A small network was shown many inputs. Here are its activations along a few directions, one row for each input.
Each table varies a few parts of the input and shows all the possible inputs, shuffled.
Descriptions start from the smaller parts, as in this example, which fits no table here: one of 4 places along a line, together with either a single point or one of 9 places around a ring or (one of 3 separate values, together with one of 8 places around a ring).
Shared parts are said once, and a part with two or three values counts as separate values.
In the rows, zero is written as 128.

Other details of the inputs shift rows strongly along two fixed directions, in all tables alike. That doesn't count.

A family of inputs:
x1: [146 113 125 137 111 148 121 147 111 159 165 114]
x2: [121 106 133 135 127 150 138 153 108 164 137 126]
x3: [135  69 110 125  60 206 125 169 112 164 171 126]
x4: [135 116 127 132  89 147 116 154 112 147 158 113]
x5: [110 182 131 140 175  68  94 132 135 149 164 173]
x6: [138 121 159 131 162 104 159  59 129  82  88  87]
x7: [ 95  62 116 134 121 223 137 146 127 175 165 134]
x8: [117 191 131 156 162  73  91 141 130 128 181 156]
x9: [111 190 130 146 134  71  88 150 132 107 172 170]
x10: [103  65 120 128  82 208 139 173 110 179 145 124]
x11: [190 146  93 103 183 128 130 102 191  73  49  78]
x12: [137  80  99 115  53 209 127 160 113 170 165 135]
x13: [124  63  98 126 109 211 123 129 133 186 193 129]
x14: [ 81 151 112 132 120 137 114 160 130 144 152 190]
x15: [116 116 124 133 107 161 108 133 131 132 170 123]
x16: [113 178 131 143 164  52 119 157 112 163 141 167]
x17: [135 125 163 104 141 110 143  70 130  62  81 100]
x18: [154  41 146  86 139 190 172  35 131 114  87  61]
x19: [107 195 129 133 125  64 115 168 111 132 125 182]
x20: [117 111 133 132 138 166 113 129 131 150 161 132]
x21: [ 85 190 121 152 137  71 121 145 132 116 134 192]
x22: [110 173 125 160 158  45 132 154 114 161 138 167]
x23: [175 141  90 107 190 126 147 106 187  71  38  81]
x24: [114 201 119 136 127  75  91 141 132 113 165 179]
x25: [170 130 169  99 116  98 133  87 115  78  81  88]
x26: [112 110 132 123 110 165 110 137 133 129 151 146]
x27: [172 141 158  88 109 102 136  78 115  84  74  97]
x28: [ 95  51 101 141 119 207 153 132 132 189 162 142]
x29: [ 84  65 118 129  99 222 132 152 129 164 157 133]
x30: [153 132 149 110 110  93 166  80 113  81  59 101]
x31: [154 125 166 103 123  96 151  91 111  77  69  91]
x32: [ 96 182 137 165 132  54 123 172 112 135 131 159]
x33: [114 121 121 112 103 169 113 128 134 134 144 156]
x34: [126 189 144 149 153  63  98 164 113 149 152 156]
x35: [126  73  36 145 137 232 151 188 188 162 109 129]
x36: [200 148  82 109 174 123 130 100 189  67  66  69]
x37: [129 183 133 139 158  54 102 153 116 164 152 164]
x38: [ 82 179 132 162 144  68 118 153 131 110 141 183]
x39: [199  48 141  86 106 174 162  50 114 124 103  39]
x40: [164 134 171 103 122  98 131  85 115  88  83  74]
x41: [146 133 169 104 140 112 124  64 133  73  95  83]
x42: [101 135 121 168 131 114 135 179 110 173 153 158]
x43: [151 121 160 120 117  89 164  88 112  76  66  91]
x44: [ 88 104 127 149 116 157 138 137 131 135 139 135]
Each input here is: one of 4 places along a line, together with either a single point or (one of 2 separate values, together with one of 5 places along a line).
Changing only the place on the line of 4 turns x42 into x34. The same change can be made to x6. Which row results? -> x20
Changing only the place on the line of 4 turns x44 into x41. The same change can be made to x38. Which row results? -> x26
List by row number the other rows that have the place on the line of 4 in common with x17. -> x2, x7, x10, x14, x16, x18, x19, x23, x29, x31
Change only the place on the line of 4 in x4. List by row number the other rows that result. -> x10, x32, x40
Change only the place on the line of 4 in x19. List by row number the other rows that result. -> x12, x27, x30
